These are the activations of a small neural network, seen along a few directions. Each row is one input.
In each table, some parts of the input vary, and every possible input appears once, in random order.
A made-up example of a description, with smaller parts first: one of 3 separate values, together with either a single point or one of 11 places along a line or (one of 4 places along a line, together with one of 8 places around a ring).
Shared parts are said once, and a part with two or three values counts as separate values.

Other details of the inputs vary at random and push rows far along two fixed directions, the same in every table; ignore that.

Rows:
row 1: [ 74.6 -15.1 -11.4 -40.6  22.9  15.4  -8.1  -3.7   7.9  48.2  19.3 -17.2
  28.1 -49.5   3.2]
row 2: [ 32.7  18.1  19.4 -22.1 -48.2  -6.2 -14.2  17.9 -19.5  14.0  17.5 -20.5
  -9.5 -20.6 -31.8]
row 3: [ 38.6  -4.4 -16.2 -27.0   6.3  15.7  -5.1  -4.6   1.8  34.6   2.7  -3.6
  21.4 -29.4  14.1]
row 4: [ -1.3  -9.4  -3.2   3.7   4.2   9.8   2.5 -23.3  17.3   1.2   7.4   8.1
   5.6   3.0  11.9]
row 5: [-29.6 -10.9 -27.3  15.9  56.1   6.2  11.1   6.8  29.1  -8.7 -19.5  20.3
   5.9   1.9  46.6]
row 6: [-48.6  -1.0   2.2  22.2 -42.7  -4.8  -5.8  33.0  -9.3 -15.1 -20.5  12.7
 -36.5  31.0   1.0]
row 7: [ -9.0 -46.2 -23.2  17.2  45.9   7.2  21.0 -27.8   4.2  -5.6 -15.6  16.6
  30.3  25.1  24.5]
row 8: [-51.3 -10.1  14.7  34.2 -28.5  -6.4   3.3   4.2   4.6 -30.8  -5.3  10.6
 -44.2  47.5 -16.3]
row 9: [ 13.6  28.6  39.2  -0.3 -59.3 -10.8 -13.7 -10.7 -10.4  -9.6  23.9 -15.5
 -14.0   1.7 -38.2]
row 10: [-69.8  28.5   6.9  24.3 -17.3 -12.2   0.5  15.5 -11.8 -32.8 -19.8  11.4
 -34.8  31.9  -8.6]
row 11: [ 17.3  47.5  29.0 -11.8 -29.8 -20.6  -9.1  12.6 -17.9  -7.2  21.8 -26.0
 -12.7 -19.5 -40.8]
row 12: [-22.0  -5.4  -5.5   6.3 -22.4   6.4  -5.8  15.9  -6.0  -0.9 -18.1  11.0
 -16.1  12.3   8.9]
row 13: [-11.2 -39.5 -23.8  17.4  40.0  17.5  16.1 -15.7  38.8  -3.1  -3.6  18.9
   4.5  10.0  39.7]
row 14: [-23.8  -6.0 -25.4   9.2  58.7  10.4  11.4  -1.1  23.1  -3.6 -19.9  22.6
   9.8   0.4  43.5]
row 15: [ 24.7  20.9  34.7  -8.5 -45.7 -13.6 -12.4  -7.2  -1.2  -2.2  31.0 -17.1
  -5.9  -7.9 -26.2]
row 16: [ -1.4 -29.8 -20.6   2.4  10.6   3.6   7.0   0.8 -24.6   5.5 -22.6   5.2
  20.7  13.1   2.9]
row 17: [ 66.3   6.8  -6.3 -35.5  52.1  -4.6   5.7 -24.5 -18.4  23.4  12.8 -23.5
  61.6 -44.3  -6.8]
row 18: [  0.4  27.2  16.8  -6.7  -3.0 -12.9  -4.7  11.7  -7.7  -7.4   8.6 -14.0
 -14.2  -6.8 -27.8]
Each input here is: one of 3 separate values, together with either a single point or one of 5 places along a line.
- The inputs of row 8 and row 1 match in every part but the choice among 3 separate values. If row 4 is changed in the same way as row 8 into row 1, which row does it become? => row 3
- Which other rows agree with row 11 in the choice among 3 separate values? List them by row number. => row 5, row 10, row 14, row 17, row 18
- Which other rows does row 7 become when the choice among 3 separate values takes its other values? List them by row number. => row 16, row 17

Rows:
row 19: [  6.3 -26.0 -32.9   0.4  93.7   1.5  27.1 -27.6  -0.2  -1.9 -14.7   2.3
  50.3  -2.3  17.1]
row 20: [ 67.7 -22.7  -6.8 -27.9   7.9  10.2   0.6 -14.0  -2.8  34.6  16.6 -12.2
  30.5 -25.6  -5.0]
row 21: [ 12.9 -19.8 -29.0   1.0  54.3  19.3  13.3 -14.4  45.2   8.8   4.3  14.9
  20.1 -22.1  56.7]
row 22: [ 44.6  42.3  21.0 -30.2 -46.1  -8.0 -15.7   5.0 -14.0  22.1  24.6 -26.5
  -2.6 -35.2 -31.7]
row 23: [-29.0  28.0   3.4   8.4  43.8 -20.0   6.8  10.2 -15.9 -25.9 -13.7  -4.8
  -1.6   7.6 -15.9]
row 24: [ 79.1   1.5   1.4 -45.3  24.4   8.6  -8.9   2.3  11.0  45.5  22.5 -19.3
  26.7 -55.8   2.8]
row 25: [-47.5  -5.5 -14.8  18.5 -10.5  15.4   2.5   9.4  18.3  -9.4 -17.0  21.9
 -34.1  20.0  18.1]
row 26: [-11.5   5.8   4.1   4.6 -28.9  -5.7  -7.0   7.8 -24.6  -3.9 -13.4   2.7
   3.1   8.9  -0.7]
row 27: [-43.3 -14.1  -4.4  22.8   6.0  -0.1  -0.8  17.6  21.7 -15.4  -8.6  17.1
 -33.8  24.3  12.8]
row 28: [ 23.4 -54.9 -26.1   6.1  51.1  17.5  18.1 -23.5  32.9   9.1   4.3  10.6
  30.1  -2.4  39.3]
row 29: [ 23.4  40.0  47.5  -6.5 -53.6 -21.4 -18.0  16.1  -9.6  -8.9  32.4 -26.8
 -25.7 -11.5 -45.7]
row 30: [ 13.8  46.3  35.5 -14.1 -66.2 -18.1 -15.7   3.4 -10.8  -2.1  31.9 -23.2
 -26.0 -15.1 -42.0]
row 31: [  8.8  -9.0 -13.3  -9.5  22.8   2.9  -3.1  22.9   1.0  11.6  -5.1  -1.0
   7.1 -15.8  16.3]
row 32: [-80.3   5.7 -11.2  33.1 -24.8  -6.6   5.5  34.5 -11.7 -28.7 -32.1  19.9
 -36.2  37.3  11.5]
row 33: [ 48.1  27.6  29.6 -31.0 -39.8   0.3 -23.5   8.6  -4.7  23.3  30.7 -27.8
 -13.9 -33.0 -41.0]
row 34: [-37.2 -35.5 -17.8  26.1  -5.9  -2.0  10.6  14.2 -16.1 -12.7 -25.0  11.5
  -8.3  34.9   4.9]
row 35: [-29.1  26.0   4.8  10.4  26.6 -16.5   9.1 -14.0 -26.1 -27.1 -20.8   2.6
  18.3  15.9  -8.7]
row 36: [-12.0 -28.2  -0.5  13.8 -13.2  -0.5   4.4  -8.6   3.5  -6.6   5.4   3.6
 -11.3  24.4  -6.9]
row 37: [-34.5 -14.4  10.7  20.2 -55.0   1.3  -3.0   6.9 -13.0 -15.6  -6.1   3.5
 -37.4  42.2 -33.2]
row 38: [ -3.8  29.7 -11.1  -7.0  55.2 -12.4  15.2 -10.2  -7.0 -13.1  -7.4  -4.3
  21.4 -17.4   2.4]
row 39: [-14.0  -3.6   1.3   6.7 -18.5   5.9  -2.9   0.8  -7.0   1.1 -17.6  13.2
  -2.6  17.7  10.5]
row 40: [ 16.9  -9.4   1.5   0.9   8.6   7.0   0.2 -20.3  18.0   3.9   7.4   6.7
  21.9  -8.2  22.7]
row 41: [-11.3   2.2   9.0   3.7 -36.6  11.6 -11.4  -5.7  -3.7   1.1  -4.9   8.8
 -12.1  14.4  -5.0]
row 42: [  8.5 -11.9  -2.0  -5.0   4.5   9.9  -3.3 -21.5  15.4  10.1   6.3   6.5
  15.8  -3.2  20.7]
- What is each input in this table made of? => one of 4 places along a line, together with either a single point or one of 5 places along a line
- The inputs of row 39 and row 20 match in every part but the place on the line of 4. If row 26 is changed in the same way as row 39 into row 20, which row does it become? => row 34
- A walk changes only the place on the line of 4. It starts at row 19 and steps to row 35. List the rest of the walk in order. => row 38, row 23
- Which other rows agree with row 32 in the place on the line of 4? List them by row number. => row 21, row 22, row 25, row 30, row 38
